Each row below holds a small network's activations on one input, seen along a few directions.
In each table, some parts of the input vary, and every possible input appears once, in random order.
A made-up example of a description, with smaller parts first: ring(8) and (point or line(11) or (values(3) and line(6))).
Shared parts are said once, and a part with two or three values counts as separate values.
In the rows, 128 means zero.

Other details of the inputs vary at random and push rows far along two fixed directions, the same in every table; ignore that.

A family of inputs:
row 1: [196 120 175  85 142 139 155 109 161 121 152]
row 2: [160 123 142  99 129  84 130  96  85 116 104]
row 3: [111 130 132 106  99 210 131 149 146 146 176]
row 4: [163 103 119 157 120 219 172 145 140 122 147]
row 5: [109 153  92 135  64 145 144 128 127 114 133]
row 6: [133 139 139 142 138  16 109  86  85 126  72]
row 7: [ 99 182  71 170 118  89  92 135 161  88 130]
row 8: [ 95 166 130 137 197  74  91  74 120 120  83]
row 9: [ 82 177  89 177  78  73 121 116 123 126  99]
row 10: [ 89 165 159 132 166  42  98  68 122 149  85]
row 11: [134  98 132  81 118 191 131 173 126 148 176]
row 12: [ 23 167  50 164  59 103  68 201 128 141 153]
row 13: [191  78 142 134 158 169 151 131 106 118 132]
row 14: [ 93 127  60 160 108 159 108 134 151 129 121]
row 15: [ 81 126 109 160  56 182 132 228 130 120 177]
row 16: [128 173 136 142 136  32 114 102 152 122 110]
row 17: [171  78 173 109 156 136 156  91 146 175 108]
row 18: [189  80 174  69 162 149 160  70 135 158 111]
row 19: [131 100 127 146 128 205 147 192 125 103 167]
row 20: [151 104 149 106 214 123 116 121 111 138 116]
row 21: [157  99 187  78 143 148 162 141 108 107 135]
Each input here is: values(3) and (point or ring(6)).
The inputs of row 1 and row 16 match in every part but the values(3) part. If row 5 is changed in the same way as row 1 into row 16, which row does it become? -> row 9

A family of inputs:
row 22: [ 73 191  61 190  72  89  99 121 162 125 123]
row 23: [151  78 165 120 141 194 156 175 105 127 150]
row 24: [195  67 198  92 203 121 150 122  91 134 111]
row 25: [ 35 182  46 167 100 126  67 172 149 111 148]
row 26: [ 45 171  73 149 134  99  77 124 121 116 107]
row 27: [118 128 137 115  81 162 135 179 141 134 176]
row 28: [188 108 148 121 114 190 171 138 153 119 165]
row 29: [154 147 131 112 154  36 124  55 109 110  73]
row 30: [127 141 159  87 154  24 110  81  95 134  83]
row 31: [107 122 133 114  76 173 138 167 123 138 162]
row 32: [118 104 118 148  92 205 136 227 133 116 187]
row 33: [113 148  84 163  99 100 115 100 149 144 110]
row 34: [206 100 188  95 170 137 177  69 119 124 104]
row 35: [158  78 136 107 165 213 134 152 143 152 160]
row 36: [132 154 142 141 163  51 132  38 128 139  61]
What do these inputs look like to the network? -> values(3) and (point or line(4))
Which other rows agree with row 32 in the values(3) part? List them by row number. -> row 22, row 25, row 27, row 28

A family of inputs:
row 37: [156 114 152 105 112 166 148 163 139 151 177]
row 38: [135 118 101 143 107 119 142 139 123 121 120]
row 39: [109 126 126 109 101 107 116 140 125 140 124]
row 40: [116 143 134 142 124 135 118 155 115 103 132]
row 41: [118 133 131 123 115 100 115 147 140 109 142]
row 42: [115 105 117 131 127 171 117 152 115 148 151]
row 43: [171 118 141 125 102 171 154 143 154 152 166]
row 44: [129 107 108 149 117 175 122 129 130 149 145]
row 45: [167 113 147 126 145 185 147 126 160 162 156]
row 46: [ 62 158  95 148  90 102 101 139  93 120 123]
row 47: [106 133  89 143  58 141 121 150 148 142 137]
row 48: [138 107 172  89 190  98 122  88 123 154  93]
row 49: [189  91 203  94 168 146 173  77 132 153  97]
row 50: [ 74 176  91 163  95  87 117 123 144 100 119]
row 51: [129 130  94 107 130 170 117 123 138 118 146]
row 52: [137 107 164 118 124 183 151 160 148 116 164]
row 53: [101 121 103 133 148 125 114 150 116 124 116]
row 54: [169 102 148 124 122 173 137 178 126 120 162]
row 55: [111 148 108 141 184  36 109  71 110 118  57]
row 56: [153  84 158 113 139 196 170 165 116 127 143]
row 57: [ 86 140  79 151  90 149 105 138 154 148 127]
row 58: [196  91 199 101 224 134 137 108 118 131 113]
row 59: [117 129 109 149 115 136 148 133 120 116 112]
row 60: [176 111 134 143 116 162 147 151 137 121 151]
row 61: [149 131 157 123 201  64 129  64 143 124  88]
row 62: [ 87 181  89 175 101  92 106 129 121  95 111]
row 63: [ 96 128  85 139  88 122 118 180 114 113 136]
row 64: [177  82 145 127 109 173 152 127 121 149 150]
row 65: [126 144 103 161 143 128 112 129 137 119 124]
row 66: [107 174 115 102 145  60 109  65 104  92  84]
row 67: [149 130 175  95 199  92 127  91 126 153 115]
row 68: [111 140  89 155  75 132 130 158 159 114 157]
row 69: [144 139 187  96 170  97 145  97 116 139 118]
row 70: [116 185 145 131 153  32 117  58 119 125  76]
row 71: [ 78 152  87 142  87  72  90 139  93 123 121]
row 72: [147 102 144 138 110 181 151 121 118 139 142]
row 73: [137 138  97 100 102 133 122 122 126 106 142]
row 74: [135 120 164 109 190  93 115 104 139 121 114]
row 75: [ 73 140 109 129  75 153 119 162 130 134 141]
The inputs of row 46 and row 71 match in every part but one. If row 40 is changed in the same way as row 46 into row 71, which row does it become? -> row 54
What do these inputs look like to the network? -> values(3) and (point or (values(2) and ring(6)))
Which other rows agree with row 55 in the values(3) part? List them by row number. -> row 42, row 44, row 45, row 48, row 51, row 53, row 57, row 58, row 61, row 65, row 67, row 74
